Here are a small network's activations along a few directions, averaged over the inputs that share one value of a field.
Related values have similar rows: they may be neighbours, one step apart, or belong to one group.
(in the rows, 500 means zero)
Random noise pushes rows far along 4 fixed directions. That doesn't count. These rows show it; they differ only by the noise:
590,431,457,430,513,470,511,599,521,565,433,382,519,612,546,695,627,437,376,582
267,263,476,614,567,668,613,597,416,446,678,810,510,135,738,102,183,210,396,669
560,410,437,395,480,604,386,541,513,524,536,400,439,636,644,479,316,351,491,561
575,454,406,420,494,582,388,483,488,535,548,397,482,600,626,519,392,398,473,529
654,514,393,398,494,506,386,469,501,571,483,302,516,684,558,698,574,484,441,499
606,735,441,404,441,431,133,464,469,490,526,351,420,818,367,473,497,660,437,377


RESA, 16 values:
dit: 482,279,555,338,475,564,583,513,723,603,550,445,429,622,565,654,322,358,769,618
gol: 396,529,481,536,502,521,402,398,489,580,704,546,536,527,528,450,351,514,595,404
sumul: 449,521,444,670,509,648,514,370,368,442,560,617,485,286,614,198,268,448,715,439
lazan: 636,266,600,449,517,566,725,623,668,549,261,433,471,542,638,767,494,356,743,641
nodil: 576,568,530,507,432,509,466,537,455,488,356,358,429,595,503,456,474,550,541,469
rasoz: 728,354,539,283,429,524,648,611,618,494,263,215,422,706,509,800,623,403,463,624
lado: 505,448,586,408,451,406,524,616,647,615,456,336,432,802,458,834,526,532,672,521
zadid: 318,415,795,374,433,411,546,888,701,359,441,626,326,682,357,271,292,385,389,591
tera: 562,422,411,423,549,580,525,368,488,510,568,516,581,387,573,545,494,375,421,549
gadi: 536,410,517,530,536,560,690,630,570,564,346,473,491,428,621,554,482,461,713,520
tefuf: 301,427,587,578,452,593,554,708,417,343,472,715,377,384,453,115,330,465,386,609
zomib: 600,553,560,549,452,508,488,423,534,483,380,541,510,457,543,436,481,514,632,476
sevav: 568,644,426,498,507,398,421,466,421,489,517,404,543,575,418,584,678,600,352,420
dev: 614,771,520,395,442,326,240,464,542,487,463,202,430,965,204,833,763,852,437,266
mil: 315,561,474,558,540,587,418,224,460,470,801,692,556,299,471,298,282,540,602,381
roge: 495,316,543,593,555,466,833,525,469,503,335,593,609,171,587,550,721,362,422,666
The values of RESA form a 2 by 8 grid.
Question: List every value one step from dit, in the order listed.
Answer: lado, mil
Question: List every value one step from rasoz, in the order listed.
Answer: tera, tefuf, roge
Question: List every value one step from gadi, in the order listed.
Answer: sumul, lazan
Question: List every value one step from dev, in the order listed.
Answer: gol, zadid, sevav
Each value of RESA is a pair of two hidden parts, and every pair occurs once (2 first parts, 8 second parts).
Question: Changing only the second part turns gadi into lado. lazan has the same second part as gadi; what does that change turn lazan into?
Answer: dit
Question: Changing only the second part turns tefuf into sevav. rasoz has the same second part as tefuf; what does that change turn rasoz into?
Answer: tera
Question: Changing only the second part turns sumul into gol. zomib has the same second part as sumul; what does that change turn zomib into?
Answer: mil
